Each row below is a small network's average activation on inputs in which a field has the value named, seen along a few directions.
Related values have similar rows: they may be neighbours, one step apart, or belong to one group.
Random noise pushes rows far along 10 fixed directions. That doesn't count. These rows show it; they differ only by the noise:
[ 452 -601  136 -161  206   78  -84 -113 -114   15  -35    7  314 -175
  175 -207  -23  -55 -110  246 -336 -110  191  330 -139]
[-118   56  176  -91 -157   28  324  126 -410  -54  149  204  144  125
 -118 -288  -60 -319 -288  -92 -117 -293  -53 -525  -36]
[-167 -214  181 -141  182  121   61  115   45 -458  -45   80 -650 -233
 -158  -44 -152  110  158   44  -52 -241  146   40   10]
[ 208 -230 -289  336  159 -133 -360 -222   71    7 -453 -239  278 -220
  158  171  284 -191   42  427 -194  409 -255  375 -268]
[ 119   10 -276  -47 -621 -527   -4 -129  121   13  -40  -58  247   79
  137  -85  271 -132  -94  -63 -306  590 -192  195  280]
[ 220 -270  118  -75  466   38  367   13 -318   44 -202  -44   40 -144
   28   58  -82 -432  374   36  -54 -304  -88  -92 -117]
[ -20  147 -131 -271 -400 -424  379  120   54  245  246  102 -197  293
  -33 -147 -242  -43  110 -376  -83 -218  129 -177  319]
[   5  -66  152 -123  201  -93  672  109 -301 -370 -320  -33 -374 -170
  -96   68  -80 -505  609 -149 -101 -198 -204 -172  206]
[  63 -346  239 -141  214  130 -132  -66  184 -376  268  123  -68   53
 -146 -333 -235  266 -152 -138 -287 -339  349  169  218]
[ 205 -178  -39  107 -143   13  -88    5  137   27  -24   -8 -549   39
  361  123 -366  263 -130  583 -179  -93  326  180 -290]
[ -33  196  108   75  116  308  -67  -89   -8  109  142  -35  162  145
    7   24   81  117 -163  -37   43   22  -34 -139 -242]
[  18  -39 -139  -18 -154 -191  102   13  115 -267 -296  -71   -7  -22
 -229 -297  -42  -52  190 -236 -369 -180   27  271  298]


Field Sig:
f3: [-207  326   36  -86 -536  -29 -134  135 -206   64   27  201  148 -103
   -1 -130  300    3 -397   62  290  311 -169 -230   -2]
f10: [ -25 -398 -130  110  211 -176 -224   -6   43 -171  -96  -39  226 -258
 -124  -61  147 -139   17   64   -8   94  -46  281  197]
f1: [ 383  107  105   37 -400  365  181   94 -168  749  279  -45  229  410
  463  -15 -459  339 -473  387  -50 -365  491  -26 -499]
f4: [  41  194 -217  388 -143  153 -108  139  -37  312  -95  -58  354  212
  -32 -171 -303  198 -363  153   -2 -326  232   39 -114]
f12: [ 337   55  227  -76  196  490  162  -96   36  -25 -148 -184  -94  -95
  275  226   28  244  256  141  -32  127   70  346 -189]
f11: [ 251   14 -147  -29   28 -229  -72  -23  251  498   -5  -32   35  338
   57  -73 -470  131  295 -229  -16 -589  360  152  124]
f7: [  77  108  287 -201  164  491   96   12   45 -241 -443 -152 -144 -320
  -46  -18  173  213  500 -172   69  -66   19  371  -33]
f8: [  40   14 -199  278    8   29 -266  -10  274 -309 -166   14   53   69
 -207 -272 -190  310 -182   37 -244 -234  244  358  338]
f5: [  -9 -326   55 -471  116 -257 -168  -80  360   43  532   94 -274  -40
  -56   68  -27  308  110 -305  135  145  201  178  249]
f6: [  -5  336  104  498  231  297 -133 -134 -251 -233 -282   -9  779  222
 -161 -166   88 -287 -250   21  -60 -144 -279 -291    5]
f9: [ -70   -6    7  -25 -485  -27  141   91  -75 -254 -299 -106  168 -106
  -89 -213  170  -70   18 -207 -333  119  -62  239  207]
f2: [  45  -80    3 -139  -14   -7 -171 -101   92   50  347  105   92  -48
  165  172  163  136 -186  145  158  430  -11  -15   47]
Each value of Sig is a pair of two hidden parts, and every pair occurs once (4 first parts, 3 second parts).
Q: Changing only the second part turns f2 into f6. f5 has the same second part as f2; what does that change turn f5 into?
A: f11
Q: Changing only the second part turns f4 into f3. f1 has the same second part as f4; what does that change turn f1 into?
A: f7

Field Fama:
d4: [ 149 -625    4 -381  537  -67  151   90 -254  129 -214  -90  408 -562
 -203  -87  345 -351  425 -302   60  -12 -116  338   87]
d5: [-543  260  186 -266   68  270  -81   35   -8   -9  398   75   -8  -84
 -365   29  571   82 -111 -582  412  369 -322 -348  -93]
d11: [   0 -124  -80 -155 -437   25 -623  -62  165  -19  -43   32  156 -311
   98 -101  403  333 -436  393  -33  522  -10  357 -332]
d10: [ 408  247   71  144  177  138  459 -129  -20  232   15 -218  380  357
  257  222 -127  -73  359 -211   17  132  -73   93  192]
d7: [-524  120 -113 -150   65   26 -417  -15  209   63  374   57   84 -101
 -447  -13  391  260 -291 -377  331  275 -151  -97 -103]
d8: [-190   -1 -223  202  560 -181 -452  -33  233  164   31   57  -83  -26
 -124  241 -122   42  122   75  389 -187  -31 -157  -18]
d15: [ 305  -24  541 -719 -416  714  126  -31  -43  282  439   26 -251 -130
  411   70  261  641 -214   32   -2  428  293  256 -508]
d1: [ 306  288  303   35   13  691  126 -126  -44  -60 -502 -252  590   68
  -73 -277  180  188  255 -302 -242 -177   53  358    3]
d2: [-244  327  321  288  651  359   80 -103 -249 -184  183  112  210  300
 -282  -14 -153 -318  -18 -194  156 -577 -189 -732  -74]
d12: [  25 -310   38  119  365  291 -475  106   69  162  -44   77 -235 -222
   69   59 -158  393 -204  497  214 -273  346  170 -345]
d13: [-272 -388 -203 -669 -707 -350  146  498 -202  156  -86  193 -276 -502
 -344 -501  112  -17  -80 -174 -161 -248  204  182   10]
d9: [ 537 -384   47 -344  252   10  -89 -113   77  354   76   31  577 -110
  151 -178  -11  120  148 -136   -5 -125  260  457  188]
d14: [ 164 -242  260 -423 -269 -339    9 -147   85  -77  549  221  -56  167
  250  -62    6  -56  -79 -212 -117  256   50 -104  345]
d6: [-323 -144   -7  176  424 -201  -54  199  -24 -293  199  179 -771 -147
   31  312 -361  -85  -31  378  437 -133   60 -396   -9]
d3: [-130 -427 -205    0  532  -58  108  196 -241  -42 -293   -9   25 -399
 -386 -108 -110 -362  258   -5   19 -536  -23   57 -104]
d16: [-202  288   16   12 -293  179  115  123 -183   33 -124   39 -165  124
 -224 -270  -16    7 -315 -103 -164 -415   14 -259 -327]
Fama is arranged as a line.
Q: A walk along Fama starts at d14 and steps to its neighbour d2. Put d4, d8, d15, d13, d16 in the order it reaches them.
A: d8, d4, d13, d15, d16
Q: Name the neighbours of d12, in listed order.
A: d9, d6
Q: Fewest steps between d5 and d11?
A: 11
